Each row below holds a small network's activations on one record, seen along a few directions.
Each row is followed by the record's values for the fields C, G, Z, Y, N, H, W.
Not every record has every field; a missing one is left out.
Other fields move the rows too, some of them a lot.
(in the rows, 500 means zero)
Strong random noise was added to every row along 11 fixed directions; ignore it. To show where, here is one row again and again, with new noise each time:
[615 432 424 464 482 522 556 559 480 643 608 599 411 496 419 274 462 573
 509 529 449 609 507 655 502]
[544 545 512 436 484 603 526 413 323 531 487 569 464 487 538 387 524 472
 472 578 529 466 479 514 537]
[415 395 350 452 443 482 563 543 525 545 663 694 589 565 490 354 513 494
 484 432 520 441 574 455 476]
[425 326 550 768 585 408 581 421 520 404 580 438 474 576 552 671 502 524
 484 415 352 411 400 444 253]
[367 455 431 462 486 466 590 387 460 308 569 531 526 578 500 516 444 552
 589 467 539 387 311 386 539]
[638 507 426 540 613 636 428 454 323 696 554 515 400 454 571 305 542 509
 467 588 388 586 464 731 416]
[575 443 552 443 315 527 683 517 472 329 500 562 408 540 383 433 473 564
 632 557 536 495 439 445 574]
[480 195 418 626 557 421 649 452 392 654 557 657 413 537 483 394 406 651
 432 410 439 569 411 568 327]
[561 454 395 530 525 566 545 534 557 572 668 452 528 609 602 466 530 531
 430 426 409 408 548 603 519]
[342 494 441 565 659 472 336 398 402 455 655 661 558 508 540 410 548 402
 591 577 499 525 386 554 432]
[525 569 349 301 477 450 786 432 556 670 649 342 465 593 527 393 330 661
 272 184 276 286 578 406 514]
[447 350 468 560 575 470 472 468 495 640 359 572 522 408 457 543 387 603
 381 587 745 499 301 445 489]
[416 522 630 686 597 422 474 401 473 535 617 522 563 498 542 586 595 302
 331 522 406 415 576 434 268]

[331 455 451 490 691 410 451 404 528 534 517 451 582 571 635 627 410 533
 369 314 527 420 462 486 536]  C: c1 / Y: y2 / N: n2 / H: h1 / W: w4
[398 621 710 596 703 394 303 446 597 294 439 445 423 465 464 610 443 465
 720 513 473 517 413 412 523]  C: c4 / W: w4
[538 438 438 513 379 522 659 499 446 424 493 434 456 506 492 515 545 529
 512 461 418 501 475 485 388]  C: c2 / G: g1 / Z: z1 / W: w1
[424 444 513 538 560 507 514 363 437 293 445 416 504 576 599 686 450 559
 596 492 597 418 297 482 615]  C: c1 / Y: y1 / N: n2 / H: h1 / W: w4
[614 477 411 522 535 676 356 646 567 562 439 415 541 494 654 522 570 576
 568 531 486 496 537 635 610]  C: c2 / G: g1 / Z: z2 / W: w1
[453 373 493 609 505 475 553 411 466 601 413 510 581 451 503 613 470 543
 323 563 616 403 369 377 409]  C: c3 / W: w1
[424 502 540 559 639 258 551 413 584 517 506 354 463 378 322 552 337 558
 434 490 361 624 269 467 310]  C: c2 / G: g1 / Z: z2 / W: w2
[360 437 297 513 517 445 507 461 534 410 627 507 591 517 436 478 478 537
 539 482 528 499 318 485 443]  C: c3 / W: w4
[351 482 235 395 465 550 496 375 333 299 601 528 601 513 527 426 549 491
 649 600 583 552 183 560 531]  C: c2 / G: g1 / Z: z2 / W: w1
[469 518 436 435 519 327 676 444 606 464 649 333 373 597 442 477 336 656
 536 181 213 495 483 507 445]  C: c1 / Y: y2 / N: n2 / H: h2 / W: w1
[511 423 260 314 416 584 526 567 523 606 423 600 548 448 419 340 402 635
 512 565 809 527 347 484 675]  C: c4 / W: w3
[651 568 684 464 401 620 601 464 350 461 406 582 447 468 451 417 603 375
 475 613 453 477 629 429 519]  C: c3 / W: w1
[606 535 428 534 325 801 433 550 359 349 418 489 497 451 582 469 707 427
 656 690 574 460 468 534 454]  C: c3 / W: w4
[496 516 445 565 475 488 438 512 511 510 498 487 496 420 428 514 552 422
 529 600 588 568 444 519 324]  C: c1 / Y: y2 / N: n2 / H: h1 / W: w3
[581 315 584 599 559 644 421 661 540 521 360 535 516 613 758 605 534 644
 588 384 467 427 682 562 680]  C: c2 / G: g1 / Z: z2 / W: w2
[487 183 326 653 430 548 503 725 627 393 548 653 525 569 528 466 550 611
 711 396 423 528 560 496 355]  C: c4 / W: w4
[331 328 702 568 587 328 469 433 423 540 470 757 473 539 541 549 367 617
 539 403 543 496 519 407 534]  C: c3 / W: w3
[564 416 451 548 510 416 549 625 626 459 683 431 402 581 445 435 452 634
 668 408 293 650 473 713 500]  C: c2 / G: g1 / Z: z2 / W: w2
[543 244 566 604 591 380 639 441 472 533 551 565 424 646 447 569 391 572
 393 537 620 644 317 723 651]  C: c1 / Y: y1 / N: n1 / H: h1 / W: w1
[403 403 619 527 499 429 511 526 618 358 297 532 438 521 427 660 392 577
 625 436 689 424 478 258 581]  C: c1 / Y: y2 / N: n1 / H: h2 / W: w1
[499 214 371 637 462 494 507 669 594 450 539 556 481 562 510 521 493 687
 708 448 469 603 410 611 435]  C: c2 / G: g1 / Z: z2 / W: w3
[423 548 432 400 523 494 599 373 374 497 523 494 563 520 545 470 504 466
 392 443 431 448 461 431 453]  C: c2 / G: g2 / Z: z2 / W: w1
[640 578 626 486 573 603 441 490 445 631 380 452 459 442 562 448 481 538
 429 556 428 461 585 531 587]  C: c3 / W: w2
[386 363 369 505 493 354 550 469 530 481 450 576 469 382 297 429 302 713
 614 494 514 591 225 381 388]  C: c3 / W: w1
[566 302 283 592 326 689 506 721 587 594 291 456 619 423 590 607 606 606
 458 512 643 408 532 392 338]  C: c2 / G: g1 / Z: z2 / W: w3
[393 383 569 559 321 384 676 490 512 566 707 740 677 640 509 497 638 249
 252 426 601 426 793 424 427]  C: c1 / Y: y2 / N: n2 / H: h2 / W: w2
[482 657 655 551 505 501 476 455 537 356 533 469 497 562 536 627 606 303
 528 477 497 368 643 399 514]  C: c1 / Y: y1 / N: n2 / H: h2 / W: w1
[554 461 587 519 500 418 610 466 479 664 469 472 429 513 508 533 385 557
 335 403 495 512 578 535 494]  C: c1 / Y: y2 / N: n2 / H: h1 / W: w2
[646 548 647 556 485 524 574 468 385 541 536 433 436 469 496 480 603 388
 402 576 302 621 585 627 386]  C: c2 / G: g1 / Z: z2 / W: w1
[681 393 399 502 567 630 418 650 574 596 409 438 484 471 509 465 493 640
 551 606 561 638 391 716 648]  C: c2 / G: g1 / Z: z2 / W: w1
[519 513 584 538 676 516 364 511 555 649 499 468 654 523 622 616 535 411
 273 595 658 497 514 648 715]  C: c2 / G: g1 / Z: z1 / W: w2
[492 528 585 453 389 514 525 485 508 545 374 590 624 414 472 553 518 441
 339 618 685 369 564 293 563]  C: c3 / W: w1
[380 485 424 546 492 440 409 524 533 630 610 702 631 475 488 468 528 384
 423 554 661 526 568 510 456]  C: c1 / Y: y1 / N: n2 / H: h1 / W: w1
[634 533 233 381 634 603 582 391 443 776 575 266 440 539 589 422 368 676
 245 471 584 499 280 781 659]  C: c4 / W: w4
[397 509 569 530 671 455 251 544 472 603 381 634 493 382 532 463 477 500
 580 507 552 603 552 517 491]  C: c2 / G: g1 / Z: z1 / W: w2
[512 493 618 556 562 508 506 313 254 396 437 572 423 512 484 512 544 389
 496 677 598 570 350 583 515]  C: c1 / Y: y1 / N: n2 / H: h1 / W: w1
[413 464 358 353 529 443 604 383 442 590 546 592 535 525 418 402 368 557
 381 486 729 509 330 485 662]  C: c4 / W: w1
[450 602 454 365 534 493 554 358 337 545 470 443 513 472 542 460 442 524
 394 495 519 492 380 507 557]  C: c2 / G: g1 / Z: z2 / W: w2

Here are new rows. What are their fields?
[429 545 400 279 541 538 589 335 351 468 471 584 533 492 463 342 426 522
 463 503 571 415 382 393 632]  C: c3 / W: w4
[473 483 388 510 426 540 480 558 521 429 583 483 563 508 536 498 578 497
 598 513 437 523 472 534 434]  C: c2 / G: g1 / Z: z2 / W: w1
[330 333 406 517 477 463 556 472 464 440 557 623 660 574 546 580 562 438
 412 484 697 474 443 473 507]  C: c2 / G: g1 / Z: z1 / W: w4
[719 527 575 591 435 501 674 584 626 649 619 230 464 558 517 620 546 445
 197 416 342 485 664 611 392]  C: c4 / W: w3
[467 479 617 566 448 492 486 535 562 306 407 550 470 520 479 617 506 507
 670 516 531 425 517 368 488]  C: c1 / Y: y1 / N: n2 / H: h1 / W: w1
[504 422 596 623 492 299 699 419 494 525 511 492 291 463 271 468 394 507
 451 478 355 613 440 464 201]  C: c1 / Y: y1 / N: n1 / H: h2 / W: w1
[507 462 589 327 351 423 668 549 553 521 383 541 419 521 433 471 294 738
 496 361 586 410 554 348 713]  C: c3 / W: w2
[436 362 472 386 472 553 573 381 219 643 229 661 524 396 562 456 414 613
 368 537 712 528 383 408 556]  C: c2 / G: g1 / Z: z2 / W: w1
[477 482 286 416 348 540 496 669 702 598 399 433 650 372 453 538 481 582
 428 501 639 445 494 356 454]  C: c2 / G: g1 / Z: z2 / W: w1
[426 428 375 486 405 554 504 546 457 629 569 693 571 519 606 385 514 558
 496 373 452 398 659 423 433]  C: c3 / W: w1
[433 514 479 384 456 406 547 546 604 477 469 532 567 451 379 491 439 521
 489 489 559 513 481 370 554]  C: c2 / G: g1 / Z: z2 / W: w1
[440 512 565 476 553 520 573 340 487 363 610 454 639 705 647 663 522 428
 360 489 595 313 398 502 796]  C: c3 / W: w1
[402 663 498 430 285 448 555 489 459 503 556 611 616 428 409 436 616 246
 367 509 531 442 705 307 294]  C: c1 / Y: y2 / N: n2 / H: h1 / W: w2
[676 545 554 505 690 525 410 589 618 823 429 417 400 454 509 434 448 540
 325 419 439 541 698 588 510]  C: c4 / W: w1
[502 521 480 443 647 596 359 457 423 599 563 512 503 598 697 472 504 517
 468 472 618 511 532 709 757]  C: c4 / W: w4
[526 449 512 565 381 524 488 721 700 400 388 426 491 446 483 599 550 571
 660 388 368 465 662 334 341]  C: c2 / G: g1 / Z: z2 / W: w1
[719 623 458 354 359 631 532 651 620 597 430 347 467 431 449 454 485 532
 441 526 529 512 617 578 636]  C: c1 / Y: y1 / N: n2 / H: h1 / W: w4
[455 644 625 524 473 524 353 475 413 518 590 681 525 447 500 417 649 246
 527 640 577 551 666 506 450]  C: c4 / W: w1
[565 597 705 608 671 438 446 467 653 547 576 332 552 602 589 692 540 358
 274 460 462 398 644 575 580]  C: c1 / Y: y2 / N: n2 / H: h1 / W: w4
